Each row below holds a small network's activations on one input, seen along a few directions.
Each table varies a few parts of the input and shows all the possible inputs, shuffled.
Descriptions start from the smaller parts, as in this example, which fits no table here: one of 4 places along a line, together with either a single point or (one of 2 separate values, together with one of 5 places around a ring) or one of 11 places along a line.
Shared parts are said once, and a part with two or three values counts as separate values.

Rows:
R1: -13, 21, 11, 24, 11, 8, -16, -5, 11, 3, -9, -13, 5, 12
R2: -7, 27, 8, 27, 6, 10, -13, -7, 7, 4, -12, -12, 17, 16
R3: 13, -8, -15, -24, 7, -11, 22, 5, -3, 15, 5, 16, -9, -15
R4: -6, 32, 3, 26, 3, 10, -7, -7, 5, 7, -13, -6, 23, 20
R5: 19, 2, -22, -22, 0, -9, 29, 3, -9, 19, 2, 24, 7, -6
R6: -16, 18, 12, 21, 11, 9, -22, -4, 11, 0, -9, -15, -2, 10
R7: 17, -4, -18, -20, 2, -9, 24, 3, -8, 16, 3, 18, 0, -9
R8: -7, -17, 23, 31, -43, 20, -18, -8, -9, -46, 10, -19, 31, 29
R9: 3, -17, -10, -29, 10, -14, 10, 9, 1, 6, 6, 9, -28, -24
R10: 9, -11, -13, -27, 8, -10, 16, 6, -3, 12, 5, 14, -16, -17
R11: -18, 13, 14, 21, 11, 6, -28, -3, 10, -5, -10, -18, -8, 4
R12: 22, -47, 1, -18, -47, 0, 20, 1, -24, -32, 24, 9, 16, 1
R13: 6, -16, -11, -27, 9, -14, 12, 10, -1, 9, 7, 12, -22, -22
R14: -22, 10, 16, 19, 12, 4, -29, -3, 14, -8, -10, -19, -14, 1
- What is each input in this table made of? => one of 2 separate values, together with either a single point or one of 6 places along a line
- The inputs of R1 and R3 match in every part but the choice among 2 separate values. If R4 is changed in the same way as R1 into R3, which row does it become? => R5
- Which other rows does R6 become when the choice among 2 separate values takes its other values? List them by row number. => R10

Rows:
R15: 8, -10, -7, -14, 10, -7, 3, 4, 0, 11, 8, 8, -8, -4
R16: -6, -13, -6, -18, 6, -7, 0, 6, 2, -1, 4, 5, -25, -17
R17: -12, -21, 15, 10, -22, 4, -13, -5, -1, -33, 3, -13, -7, 0
R18: 15, 3, -20, -19, 2, -11, 26, 0, -10, 16, -5, 16, -1, -10
R19: 15, -4, -17, -28, 9, -15, 27, 7, 0, 18, 3, 19, -8, -21
R20: -27, 36, 30, 56, 19, 17, -49, -13, 21, -2, -19, -38, 9, 29
R21: 8, -9, 0, -3, 3, -1, -2, -1, -3, 4, 6, 0, 0, 4
R22: 5, 10, -6, -1, -5, 5, 10, -2, -6, 6, -4, 8, 9, 4
R23: 3, -6, 11, 15, -20, 7, -2, -4, -4, -19, 7, -9, 21, 13
R24: 4, -1, 1, 2, -7, 4, 4, 2, -2, -2, 6, 0, 15, 8
R25: 4, 5, 1, -3, 0, 5, 1, 5, -1, 5, 8, 7, 9, 6
R26: -10, -12, 5, -3, -6, 1, -9, 4, -1, -14, 4, -3, -12, -5
R27: 17, -1, -26, -24, 2, -17, 34, -2, -8, 20, -9, 19, -6, -20
R28: 2, -16, 14, 14, -15, 4, -9, -3, -3, -20, 9, -12, 10, 11
R29: 6, -5, 1, -10, 9, -1, 0, 3, 1, 8, 6, 4, -6, 0
R30: -29, 48, 26, 55, 17, 20, -43, -9, 23, -1, -19, -31, 19, 31
R31: 4, 6, -2, -7, 4, 1, 5, 7, 0, 9, 6, 8, 5, 1
R32: 3, 5, -4, 10, -17, 6, 3, -4, -9, -8, -3, 5, 20, 12
R33: 13, -2, -13, -22, 8, -9, 19, 6, -1, 16, 6, 15, -2, -11
R34: -7, -9, 1, -13, 3, -2, -3, 2, 0, -4, 1, -1, -21, -12
R35: -7, -11, 2, -8, 0, 0, -5, 3, 1, -9, 3, -2, -18, -9
R36: 15, -15, -9, -22, 12, -11, 12, 4, -3, 16, 5, 11, -11, -14
R37: 1, -2, 7, 5, -12, 6, -2, 2, -2, -10, 8, 1, 19, 9
R38: 3, -1, 3, 18, -26, 6, 5, -10, -11, -18, -3, -7, 22, 13
R39: -1, -15, -8, -27, 9, -11, 10, 8, 3, 2, 4, 8, -29, -26
R40: -44, 34, 31, 52, 16, 17, -55, -10, 24, -14, -22, -39, -8, 18
R41: 8, 9, -13, -6, -3, -1, 12, -2, -7, 11, -4, 11, 8, 2
R42: -11, -17, 10, 2, -15, 3, -9, 0, -2, -23, 4, -9, -8, -5
R43: 6, -20, -14, -31, 6, -19, 16, 5, -3, 7, 0, 8, -33, -33
R44: -29, 54, 19, 58, 11, 21, -34, -15, 17, -1, -29, -30, 20, 30
R45: 5, -12, 4, 2, -4, 1, -3, 0, -3, -2, 7, -4, 5, 7
R46: 18, -16, -14, -28, 13, -18, 21, 7, -3, 18, 6, 16, -16, -22
R47: 7, 1, -8, -14, 7, -2, 12, 6, 1, 12, 6, 12, 1, -4
R48: 3, -11, 9, 6, -9, 5, -8, 0, -1, -9, 7, -5, 7, 10
R49: 8, 7, -15, -11, 3, -6, 16, 1, -6, 13, -5, 15, 4, -2
R50: 2, 8, -7, 7, -10, 4, 9, -3, -4, -1, -3, 6, 16, 8
- The inputs of R39 and R18 match in every part but one. If R26 is changed in the same way as R39 into R18, which row does it become? => R50
- What is each input in this table made of? => one of 4 places along a line, together with either a single point or one of 8 places along a line
- Which other rows agree with R48 in the place on the line of 4? List them by row number. => R15, R20, R21, R28, R29, R36, R45, R46
- Which other rows does R25 become when the place on the line of 8 takes its other values? List them by row number. => R19, R23, R24, R31, R33, R37, R47
- A walk changes only the place on the line of 4. It starts at R40 and steps to R20. List the rest of the walk in order. => R30, R44

Rows:
R51: 25, -7, -27, -34, -19, -7, 47, 8, -22, 9, 6, 33, 13, -12
R52: 24, -41, -10, -40, -20, -4, 30, 15, -19, -4, 33, 25, 6, -8
R53: -7, -1, 20, 4, 14, 10, -17, 15, 15, 1, 19, -4, 6, 7
R54: 12, -40, -14, -42, -25, -7, 29, 12, -18, -14, 21, 23, -6, -19
R55: -22, 7, 7, 12, -4, 9, -19, -7, -4, -13, -12, -9, -19, 1
R56: 7, 21, 2, 26, -11, 3, 6, -15, 1, 1, -14, -10, 25, 14
R57: 0, 14, 9, 5, 15, 11, -10, 2, 6, 11, 4, -3, 15, 19
R58: -23, 15, 7, 4, 2, 4, -16, -2, 6, -13, -10, -10, -18, -6
R59: -4, -3, 18, 4, 10, 12, -19, 8, 6, 0, 16, -11, 4, 13
R60: 10, -22, -15, -33, 16, -22, 17, 2, -2, 14, -6, 8, -41, -38
R61: 10, -12, -34, -34, -25, -9, 43, 4, -20, -3, 0, 29, -2, -23
R62: -7, -14, 15, 19, -10, 1, -20, -3, 0, -21, -2, -17, 2, 7
R63: -11, 13, -6, 26, -9, -2, -6, -11, -2, -9, -22, -11, 7, 4
R64: -26, 17, 9, 4, 6, 3, -13, 6, 14, -13, -6, -3, -16, -13
R65: -8, 16, -5, 25, -15, 0, 3, -17, 3, -13, -20, -14, 8, 3
R66: 26, -36, -5, -32, 23, -19, 13, 11, -2, 25, 22, 8, -22, -16
R67: -19, 29, -8, 9, 5, 3, -7, -3, 7, 0, -16, -5, -5, 0
R68: -23, 27, -4, 10, 10, 3, -2, 4, 13, 1, -13, 0, -2, -6
R69: -19, 25, -9, 16, -1, 7, -13, -9, -1, -1, -17, -2, -7, 7
R70: -11, -1, 11, 21, -18, 3, -4, -15, 0, -26, -14, -21, -3, -2
R71: 5, -15, 18, 20, -5, 5, -20, -1, -1, -10, 9, -15, 15, 17
R72: 30, -20, -21, -39, -16, -7, 38, 10, -18, 4, 21, 35, 15, -3
R73: -5, 34, -1, 10, 10, 6, -4, -1, 5, 15, -10, -1, 12, 10
R74: 6, -24, -21, -40, -29, -10, 32, 4, -19, -15, 6, 27, -14, -29
R75: 12, 1, 12, 21, -6, 8, 0, -12, 3, -3, 1, -13, 28, 22
R76: 9, 2, 9, 22, -1, 4, -11, -7, -1, 1, -2, -7, 26, 23
R77: 27, -2, -22, -27, 24, -22, 31, 2, -4, 40, -5, 17, -13, -21
R78: 1, 10, 7, 12, 8, 14, -16, -4, -1, 10, 2, -1, 13, 25
R79: -3, -7, 16, 11, 3, 15, -25, 2, -1, 0, 14, -9, 2, 19
R80: -5, 26, -1, 17, 4, 12, -7, -7, -5, 14, -12, 0, 10, 17
R81: -20, 0, 17, 3, 9, 6, -17, 13, 16, -11, 8, -7, -7, -3
R82: -16, 1, 13, 2, 5, 6, -22, 5, 10, -12, 4, -12, -10, 3
R83: -8, 36, 1, 10, 15, 5, -1, 6, 13, 15, -7, 6, 14, 4
R84: -4, -11, 16, 19, -16, 3, -12, -9, 6, -25, 0, -21, 3, 7
R85: -16, -6, 13, 10, -2, 11, -25, -1, 0, -12, 2, -11, -12, 10
R86: 4, 18, 1, 26, -5, 1, -3, -10, -4, 5, -16, -7, 23, 14
R87: 31, -15, -15, -32, 27, -22, 21, 5, 0, 35, 11, 19, -12, -12
R88: -3, 19, 9, 5, 19, 8, -9, 9, 16, 11, 8, 6, 17, 12
R89: 8, -12, 20, 20, -11, 7, -12, -6, 4, -14, 12, -19, 17, 17
R90: 13, -4, -30, -28, 19, -25, 24, 0, 0, 26, -11, 15, -30, -32
R91: 15, -32, -10, -35, 18, -23, 9, 8, 3, 14, 10, 9, -36, -28
R92: -14, -1, 8, 21, -13, -1, -14, -10, -3, -22, -16, -16, -5, -2
- What is each input in this table made of? => one of 6 places around a ring, together with either one of 2 separate values or one of 5 places along a line
- The inputs of R84 and R75 match in every part but the place on the ring of 6. If R85 is changed in the same way as R84 into R75, which row does it become? => R78
- A walk changes only the place on the line of 5. It starts at R53 and steps to R59. List the rest of the walk in order. => R79, R71, R89
- Which other rows agree with R68 in the place on the ring of 6? List them by row number. => R61, R63, R65, R67, R69, R90
- Which other rows does R72 become when the choice among 2 separate values takes its other values? List them by row number. => R87

Rows:
R93: -6, -3, -12, -29, 26, -14, 12, 8, 4, 19, -8, 14, -40, -35
R94: 6, -37, 0, -10, -45, -1, 20, 1, -10, -43, 18, 3, 15, -5
R95: -12, 27, -24, -12, 11, -16, 10, -2, 5, 12, -23, 11, -27, -27
R96: -10, 30, 16, 33, -19, 28, -12, -6, -6, -9, -3, -10, 36, 32
R97: -35, 30, 2, 37, 0, 19, -25, -12, 3, -11, -26, -23, 1, 20
R98: -18, -1, 45, 42, 12, 13, -61, 3, 21, -19, 11, -31, 10, 29
R99: 11, -26, -6, -38, 28, -14, 5, 22, 6, 24, 26, 10, -31, -23
R100: -21, 30, 26, 40, 18, 13, -32, -15, 22, -1, -16, -35, -1, 18
R101: 17, 20, -22, -3, 5, -10, 27, -5, -10, 25, -21, 8, 14, -4
R102: 31, -22, -7, -42, 10, -6, 18, 13, -6, 18, 27, 26, 6, 2
R103: 32, -5, -14, -4, 0, -3, 23, -1, -7, 24, 12, 21, 28, 13
R104: 4, -43, -4, -14, -45, -9, 15, -5, -22, -39, 4, 6, -11, -20
- What is each input in this table made of? => either one of 2 separate values or one of 4 places along a line or one of 6 places around a ring
- What sort of input is R98? => one of 4 places along a line
